Here are a small network's activations along a few directions, averaged over the inputs that share one value of a field.
Related values have similar rows: they may be neighbours, one step apart, or belong to one group.
In the rows, zero is written as 128.

Other fields shift rows strongly along one fixed direction, in all tables alike. That doesn't count.

FOL, 11 values:
gufot: [146  71 121 181  97 158 116  73 175 120]
lat: [106 141 147 195  35 118 157 133 231 177]
bonu: [149 142  86  79 170 112 137  82 134 121]
zazoz: [ 95 134 127  81 193  82 157 119  79  94]
befu: [112 115 100  93 119 182 144 163 118  95]
sab: [160 166 186 117 138 164 121 113 161 138]
zilu: [148 116 163  86 165 112 103 151  71 163]
vipo: [170 172 135 192  63 165 187 152 181 110]
bosi: [ 89 143  92 129 135 107  90 137  94 187]
vufib: [118  92 110 140 162 118  71 146  81  89]
bufik: [114 117 141 116 131  90 126 141  83 112]
The values of FOL form a star with 5 arms.
- List every value one step from bonu, in the order listed. => zazoz
- List every value one step from sab, in the order listed. => zilu
- List every value one step from bosi, in the order listed. => lat

GAF, 10 values:
sezag: [130 110 130 142 123 128 122 132 123 118]
gosov: [108 121 121 136 115 123 120 139 122 145]
piv: [111 108 111 119 147 114  99 118  81 125]
lotig: [122 140 133  97 149 120 125 137  99 121]
vep: [135 133 124 107 153 131 130 122 128 119]
geb: [131 119 115 125 131 131 117 129 105 117]
ful: [121 122 130 136 113 121 112 136 126 147]
digi: [153 156 148 166  90 143 183 121 224 131]
bikid: [132 121 126 122 130 143 128 117 123 111]
sel: [136 151 143 129 128 126 143 127 149 147]
The values of GAF form a line.
- What is the length, in steps, of the shortest route from gosov to lotig? => 8
- List every value one step from vep, in the order listed. => digi, bikid
- List every value one step from piv, in the order listed. => sezag, ful
